These are the activations of a small neural network, seen along a few directions. Each row is one input.
Each table varies a few parts of the input and shows all the possible inputs, shuffled.
Descriptions start from the smaller parts, as in this example, which fits no table here: one of 5 places around a ring, together with either a single point or (one of 2 separate values, together with one of 4 places along a line) or one of 11 places around a ring.
Shared parts are said once, and a part with two or three values counts as separate values.

Other details of the inputs shift rows strongly along three fixed directions, in all tables alike. That doesn't count.

Table:
row 1: [  0 -24  36 -42  -4  -5  21  -9  -2 -48  -4]
row 2: [-33  49 -57  40  11 -16  -6  15  30  84 -17]
row 3: [ -4 -27  41 -43   5  -1  15 -13  -2 -46  -1]
row 4: [ 15 -24  21 -32   4  -6  -1 -16  -4 -56  21]
row 5: [  2  36 -60  41 -13 -33 -21  19  31  75  -7]
row 6: [-23  34  46  13  -1 -38  20 -69  23   6  38]
row 7: [-14  26  -6  33   9  20  16  15 -16  35 -27]
row 8: [ 18  21  17 -11 -11 -38 -19 -35  46   9  19]
row 9: [-13 -42  31  34  -8  66  17  12 -72 -14   5]
row 10: [ 27 -27  -1  22 -10  67  12  34 -73 -14 -23]
row 11: [ 12  13  55   1  15  28  11 -34 -26 -37   4]
row 12: [-18 -52 -40 -54  -7 -24  -4  38  29 -26   8]
row 13: [-13 -80 -23 -55   6  11 -11  56 -10 -42  23]
row 14: [ 12  43  37  11   7  -7   8 -50   4 -13   5]
row 15: [-13  40  -8  32   9   3  -6   0   6  42  -8]
row 16: [ 22  68  81  53   9  45  36 -61 -54  -5 -33]
row 17: [ -7 -17 -37 -45   6 -52 -26  -9  53 -17  40]
row 18: [-14  37 -75  39  -8  -9  -3  20   9  56 -25]
row 19: [-21 -31 -29  -2   8  36   1  55 -25   5  -9]
row 20: [ 11   1  36 -11  -2 -10  -9 -31  10 -15   3]
row 21: [  3  16  18  43  -3  42  29   9 -38  17 -52]
row 22: [  5  12   3 -26   7 -45 -20 -40  43 -21  36]
row 23: [  0 -35   0  21   4  64   3  48 -66  -1 -27]
row 24: [  5  43  28  13   9 -22 -17 -38  23  18  15]
row 25: [ 38  30  40  32  -5  14   5 -34 -25  -6  -5]
row 26: [ -3  45   9   6  11 -26   8 -47  19   8   0]
row 27: [  7 -23  34 -32  -7 -12  11  -8   4 -51   0]
row 28: [ 10  22 -31  17 -21 -23 -17   0  29  48  -8]
row 29: [  7  29  17 -10  -4 -48 -13 -31  32   2  19]
row 30: [ 29 -33  51 -38   7  17  -2 -22 -16 -65  35]
row 31: [  3  15  37 -33  -1 -35   2 -28  17 -33  21]
row 32: [  0  10 -11 -34 -13 -72 -22 -27  67  -1  20]
row 33: [ 20 -28  -5  20 -16  40   4  36 -35   5 -28]
row 34: [ -6 -50 -50 -25  -5   6  13  52 -17 -36  -5]
row 35: [ 14  18  24  49   4  59  -5  10 -45  35 -14]
row 36: [-16 -50 -42 -55 -13 -28  -2  39  24 -27   4]
row 37: [  3  37  14   6   0 -36 -23 -42  48  22  11]
row 38: [  5   6 -10 -39  -2 -68 -30 -21  59   5  44]
row 39: [-24  43 -61  35   0 -38   3  18  32  69 -23]
row 40: [ 20  34  25  21  -3   1   1 -37 -12  -5  -5]
row 41: [ -2 -29   0  21  -1  57  23  56 -65 -12 -35]
row 42: [  4 -65 -26 -54  -5 -12 -12  45   7 -30  30]
row 43: [ 26   2  64 -10   7  14  -5 -27 -13 -25  24]
row 44: [ -3  39 -74  45  -8 -34 -16   7  29  60 -16]
row 45: [ 12  39  12  14   5 -25 -13 -49  19   8   9]
row 46: [-31  36 -55  45  12   5   0  29   7  76 -27]
row 47: [-16 -39 -50 -30   6  -1  -2  36   5 -23  12]
row 48: [-23 -48 -54 -54  12 -20   5  32  21 -31  17]
row 49: [ 31   3  68   2  -6  22  -2 -34 -20 -20  -1]
row 50: [-10 -30   0  14   6  65  14  51 -65  -5 -29]
row 51: [ 25  20  26  -8   0 -22 -13 -46  17 -13  26]
row 52: [  8  25  64   9   6  18  23 -38 -14 -14 -19]
row 53: [ -9 -58 -40 -50  -9 -25 -14  37  29 -22  11]
row 54: [ 10  32  68  15   9  22  14 -29 -27 -15  -5]
row 55: [-26   1 -60 -16  11 -30  -3   9  38  16   8]
row 56: [ 19  34  26  11  -4 -18 -19 -42  33  25  11]
row 57: [ -8 -21  -3  13   1  51   7  33 -32   1 -27]
row 58: [ 30 -29  30 -32   0   4   0 -13 -10 -53  25]
row 59: [ -2 -66 -29 -46 -12 -21  -6  39  14 -38   4]
row 60: [ -9  20  -8  34  -3  24   0   7 -12  33 -34]
row 61: [-41 -29 -43  42 -11  35  16  39 -36  36   1]
row 62: [ -5  28 -21  42   5  27   3   2 -24  27 -25]
row 63: [-28  30 -55  44   3  10  -2  23  16  76 -37]
row 64: [  2  26  24 -14  11 -26  14 -43  20 -22  11]
row 65: [-13 -17 -46 -10  -1 -21 -18  35  19  16   7]
row 66: [ -3 -60 -37 -50  -7 -15 -22  36  30 -11  24]
row 67: [ 16  30  51  18   8  14  32 -39 -25 -27 -17]
row 68: [ 20 -30  14  15 -10  65   9  44 -71  -8 -20]
row 69: [-23 -32 -31  -5  10  26  15  51 -29   6 -22]
row 70: [-20 -61 -25 -58  -1  -5  -5  38  19 -35  14]
row 71: [-26  47 -61  29  -3 -34   1  17  30  71 -20]
row 72: [-14 -21  -4   9   5  47  18  32 -30   3 -31]
row 73: [  2  20  17 -12   0 -36 -22 -38  48   6  18]
row 74: [  5  32  -9  44  -3  -5  -6   3  -3  38 -19]
row 75: [  3 -42  55 -30 -13  -9   4 -34  -3 -45  65]
row 76: [ 34  26  58  21   7  28  -1 -45 -21 -14  11]
Each input here is: one of 4 places along a line, together with either a single point or (one of 3 separate values, together with one of 6 places along a line).
Q: Changing only the place on the line of 4 turns row 38 into row 50. The same change can be made to row 10. Which row results?
A: row 18
Q: Changing only the place on the line of 4 turns row 66 into row 70. The same change can be made to row 49. Which row results?
A: row 60
Q: Start at row 63 and move only the place on the line of 6, one step at a time. The first step leads to row 72. Which rows follow, in order?
A: row 3, row 52, row 1, row 21
Q: Which other rows does row 43 become when the choice among 3 separate values takes its other values? List them by row number.
A: row 56, row 76
Q: Which other rows does row 24 become when the place on the line of 4 takes its other values? List them by row number.
A: row 15, row 43, row 46

Table:
row 77: [-25 -38 -23 -12   7  15  13  36 -17  -5   9]
row 78: [ 17  41  30  32   4   3  -6 -43  -7  11   9]
row 79: [  3   4  45 -18  22  16  12 -25 -10 -36   8]
row 80: [ 18 -21  29 -11  -3  13  -9  -4 -12 -21  10]
row 81: [-23 -60 -33  -9 -17  25  10  16   5 -10 -20]
row 82: [ 12  43  32  32   7   9  -6 -44  -6  12  11]
row 83: [-12  36  15  32   5   4  10 -19  -8  23   0]
row 84: [ 12  48  38  23   6   4  -2 -33   5  17 -20]
row 85: [ 21  30   0  27  -6  -3  -3 -25  -5  12   2]
row 86: [  3 -37 -33  -8  -2  15  -4  32 -18 -15   8]
row 87: [-30   9 -49 -35  -8 -88 -24  -1  88  34  35]
row 88: [ 23 -20  26 -14  -7   7  -7  -5  -9 -26   9]
row 89: [-18  19 -45  23  13  15  -1  22  -3  37 -20]
row 90: [  3 -29  -8 -11   3   9  -7  12 -15 -21  16]
row 91: [ -5  29  23  25  -5  -6   0 -12   3  29  -7]
row 92: [  2   6 -47  32  -5  10  -9  19 -11  32  -8]
row 93: [ 13 -12  24 -20   2  10   4   2  -9 -29 -13]
row 94: [ -1 -17 -12 -19   8   8   9  18 -10 -29  -6]
row 95: [-11  10 -42  26  -8 -10  10  21  -6  31 -13]
row 96: [ 16 -12  20 -24  -1   0   5   1  -2 -31 -12]
row 97: [  5  26  10  17 -15 -18   5 -12   8  21  -9]
row 98: [-10  26  21  23   2   2   2 -11   7  35  -2]
row 99: [  7 -16 -12 -21   3   5  13  14 -14 -32 -10]
row 100: [ 10   6  43 -18  15   6  11 -25 -12 -42   3]
row 101: [  3  27   5  29  10  11  -7 -22  -2  26  11]
row 102: [ 12  -7  13 -17   6   5  14  -3 -16 -38  -8]
row 103: [-25  14 -34  33   3  13   6  22 -14  44  -9]
row 104: [  5   7  43 -17  18  14  11 -24 -12 -40   5]
row 105: [-23 -22  -9 -62  -8 -78  -1 -67  88 -46  45]
row 106: [ -7   5 -31  26 -15  -3   3  28  -2  40 -23]
row 107: [ 25  25   9  23 -13  -2 -11 -20   3  19  -5]
row 108: [ -1  45  34  31   3  -6  12 -37  -7  15   1]
row 109: [  5 -13  28 -20   7  13   0   4  -8 -26 -10]
row 110: [  7  40   0  24   8   1   5 -18  -3  13 -19]
row 111: [ -3  31   6  29  -2  -8  12 -16  -8  17  -5]
row 112: [ -8  24 -10  17   7  13  -7   8   7  34 -22]
row 113: [-21   9 -26  30  -5  14  -1  29  -5  52 -17]
row 114: [  5  12 -12  28  -6   8 -19   6   1  36  -6]
row 115: [-26   7 -53 -35 -11 -97 -25   0  89  32  33]
row 116: [  8   4  44 -18  16   6   9 -23 -13 -44   4]
row 117: [  3  34  -5  -9   0 -43 -13 -21  50  15   0]
row 118: [-11 -32 -21 -15   5  28   0  45 -12  -5 -19]
row 119: [ 14 -28 -13 -11  -5   5  -1  10 -16 -25  10]
row 120: [ 16  11 -15  23 -13  -2 -15   1   5  27  -8]
row 121: [-22 -36 -31  -7   0   8  10  43 -21  -6   1]
row 122: [ -8 -38 -17 -14 -11   3   7  40 -12  -6  -7]
row 123: [ 27  -8  50  -9  -5  11  -5 -21 -10 -31  12]
row 124: [  5 -31 -27 -19  -6  12   4  40 -11 -14 -24]
row 125: [-15 -33 -32  -1  -3  13  15  44 -24  -6  -4]
row 126: [ 12   1  45 -12  -4  -5  23 -26 -20 -41  10]
row 127: [  1  13 -12  26  -3  15 -18   5   1  40  -3]
row 128: [ -4 -45 -18 -14   1  25 -12  36  -8   2   8]
row 129: [-10 -39 -16  -9 -10  12   8  45 -16  -5  -9]
row 130: [ 10  -4  34 -11   9  11  -3 -27 -12 -29  26]
row 131: [ 11 -20  30 -16  -1  15 -10  -4  -6 -22  16]
row 132: [-13 -19 -11 -73  10 -62 -18  -8  74 -23  35]
Q: What is each input in this table made of?
A: one of 2 separate values, together with either a single point or (one of 3 separate values, together with one of 9 places along a line)
Q: Changing only the choice among 2 separate values turns row 108 into row 115. The same change can be made to row 101. Which row results?
A: row 128
Q: Which other rows does row 119 become when the choice among 3 separate values takes its other values? List them by row number.
A: row 95, row 102
Q: Which other rows does row 116 become when the choice among 3 separate values takes its other values? List them by row number.
A: row 90, row 121

Table:
row 133: [ -1   2  -5   0  -9 -11 -13   7  21  24  -2]
row 134: [-15   8 -16   5   9  -4  -7  -3  15  18   8]
row 135: [-13  30 -73   1   2 -47 -25   9  60  50  -4]
row 136: [ 11  88  30  53   4 -11  13 -57   6  35 -29]
row 137: [ -9 -33   3  -2  -7  28  28  37 -40 -22 -28]
row 138: [-20   1 -23  47  -3  44  10  29 -33  46 -26]
row 139: [-16  18 -71  19 -14 -48 -21   3  48  56  10]
row 140: [-14 -36  11  -6  -2  38  21  39 -34 -12 -24]
row 141: [-15  30 -35  38  -9 -17  -1  -8  15  47  -7]
row 142: [ 12  35  54   6   8  -9  20 -59  -7 -30  12]
row 143: [  5 -15   4 -27   3 -11 -17   8  19  -9  11]
row 144: [  3 -14 -12 -22   6  -8 -10  -1   8 -20  23]
row 145: [ -1 -33 -11   1   3  38  21  23 -45 -29 -10]
row 146: [ 12 -43  15 -50 -12 -23  -6   2  14 -48  18]
row 147: [ -2  84  30  52  15  -3  12 -55  -2  33  -9]
row 148: [ -6   9 -21  41   5  49  -2  34 -26  44 -40]
row 149: [ -6 -45  12 -38  12  31  26  37 -40 -58 -15]
row 150: [ 29   4  73 -13  -7 -14  -2 -56  -2 -42  34]
row 151: [ 12  57  52  33  -5  -9  10 -54   6  13 -17]
row 152: [ 27   9  88 -18  -4  -4  -4 -46   4 -32  18]
row 153: [  8 -18   6 -30   1 -13 -20   9  18 -11  15]
row 154: [ 13  70  39  53   7   4 -15 -52   5  45   5]
row 155: [-16 -27 -44 -35 -10 -53 -11   3  44  -7  30]
row 156: [  7 -40   1  -1 -11  36   8  33 -35 -19 -22]
row 157: [-22  27 -77   7   5 -45 -20   3  52  48  11]
row 158: [-10 -38  11  -6  -3  42  17  37 -33 -13 -23]
row 159: [ 25  33  51  10   4  -5   5 -60  -4 -23  15]
row 160: [ 14 -57  13 -39   6  42   5  35 -39 -58  -7]
row 161: [-24 -18 -36 -48   6 -46 -11  15  54  -4  13]
row 162: [ 41  30  58   1  -3  -9  -5 -49  -1 -22   7]
row 163: [ 19 -68  19 -31 -13  32   5  36 -39 -53  -3]
row 164: [ 18 -33  -1  -9   2  40  -5  37 -36 -21 -13]
row 165: [ 13  12 -32  46  -6  39   1  29 -32  36 -41]
row 166: [ 13   1 -22  47 -17  34  -7  35 -32  42 -33]
row 167: [-12 -47 -23 -60  -8 -50 -19   8  47 -22  50]
row 168: [ -6   5  -9   4  -8  -9 -10   6  22  28  -7]
row 169: [-14  12 -36  44  10  44   9  26 -35  32 -29]
row 170: [  0  -8  -7 -30   8 -11  -2   2  17 -22  -1]
row 171: [  9  12 -28  40   2  43  -8  33 -30  37 -36]
row 172: [ 12 -13 -19  20  -3  42   9  30 -37   2 -34]
row 173: [-24  21 -61   5  -9 -48 -20  12  63  64  -4]
row 174: [-23 -15   4 -20   0 -20  12   1  10  -9  19]
row 175: [ -3  23 -30  27   0  -9 -26   4  18  50  11]
row 176: [-10 -29   6 -50  14 -16  10  -4   5 -56  27]
row 177: [ 18  10  79 -18  11  -1  -4 -54   1 -40  33]
row 178: [ -4  14 -28   8   7  -6 -10  -3  11  15   7]
row 179: [ -9 -14 -10  23  -8  35  22  35 -38   7 -39]
row 180: [-12  10 -59  12 -14 -42 -31  13  47  62  23]
row 181: [-14 -34   8 -14  11  41  18  39 -35 -22 -24]
row 182: [  1  -6 -23  25   0  40  18  32 -39   7 -42]
row 183: [ -4   3 -62 -10  -1 -42 -30  12  41  26  28]
row 184: [ -5 -46 -31 -55 -12 -56 -17   4  42 -31  46]
row 185: [  9  88  31  53   4 -11  18 -53   2  34 -30]
row 186: [  1  20 -76  14 -10 -50 -29   6  45  49  20]
row 187: [ 14  27  75 -25  16  -8  17 -52   0 -51   4]
row 188: [ 32  13  65 -12   3  -6   4 -59  -8 -49  28]
row 189: [ 32  78  32  51  -3  -8  -8 -55   8  37 -16]
row 190: [ 10  41  53  11   8 -10  24 -57 -10 -24   8]
row 191: [ 11  34  68  -2  12   1   2 -49   9 -14  -1]
row 192: [-32 -25 -35 -40  -3 -51  -4   9  46   0  32]
row 193: [ 19  21  68   7  -3  -2  -6 -50   0  -6  26]
row 194: [  0 -31 -41 -32 -16 -52 -25  10  39  -3  40]
row 195: [-11 -40  10 -44  -5 -24  14  -3   4 -51  27]
row 196: [-25 -41 -26 -67   9 -48  -9   6  47 -34  43]
row 197: [ 29  20  73 -20   5  -8  12 -59   0 -52   5]
row 198: [ 17  19  74 -29  15  -5  12 -51   0 -55   6]
row 199: [-21 -14 -13  22  11  48  16  33 -39  11 -19]
row 200: [-21 -45 -24 -61  -5 -50 -11   6  48 -25  45]
row 201: [ -6 -39   0  -3   8  47   3  30 -36 -16  -2]
row 202: [-25  44 -25  25   9 -18   2   5  24  52 -22]
row 203: [-14 -40  -1   0  -5  30  28  31 -47 -26  -9]
row 204: [  6  66  42  56  -2   4  -4 -54   5  49  -1]
row 205: [  9 -35  -7  -3   5  43  -2  30 -41 -22   2]
row 206: [ 11   5 -29   9  -5 -14 -12  -2   7  11  13]
row 207: [-10 -20 -35 -46   2 -45 -25  15  54  -1  22]
row 208: [  0 -19 -12  22 -11  38  11  33 -34   7 -36]
row 209: [ -1  11 -37  52   0  41  10  20 -38  32 -29]
row 210: [-21  12 -15  46  -4  38  19  39 -32  49 -46]
row 211: [  9 -25   1  18 -11  43  -5  41 -33  18 -20]
row 212: [-18 -56  18 -34  14  35  24  32 -42 -53   6]
Q: Changing only one part turns row 142 into row 136. The same change can be made to row 204. Which row results?
A: row 168
Q: Changing only one part turns row 140 into row 192. The same change can be made to row 210. Which row results?
A: row 174
Q: What is each input in this table made of?
A: one of 2 separate values, together with one of 5 places around a ring, together with one of 8 places along a line
Q: Which other rows does row 153 become when the place on the line of 8 takes its other values? List them by row number.
A: row 143, row 148, row 161, row 181, row 191, row 202, row 207
Q: Which other rows does row 165 become when the place on the ring of 5 takes its other values? List them by row number.
A: row 133, row 146, row 160, row 207
Q: Which other rows does row 152 become when the choice among 2 separate values takes its other values? List them by row number.
A: row 193
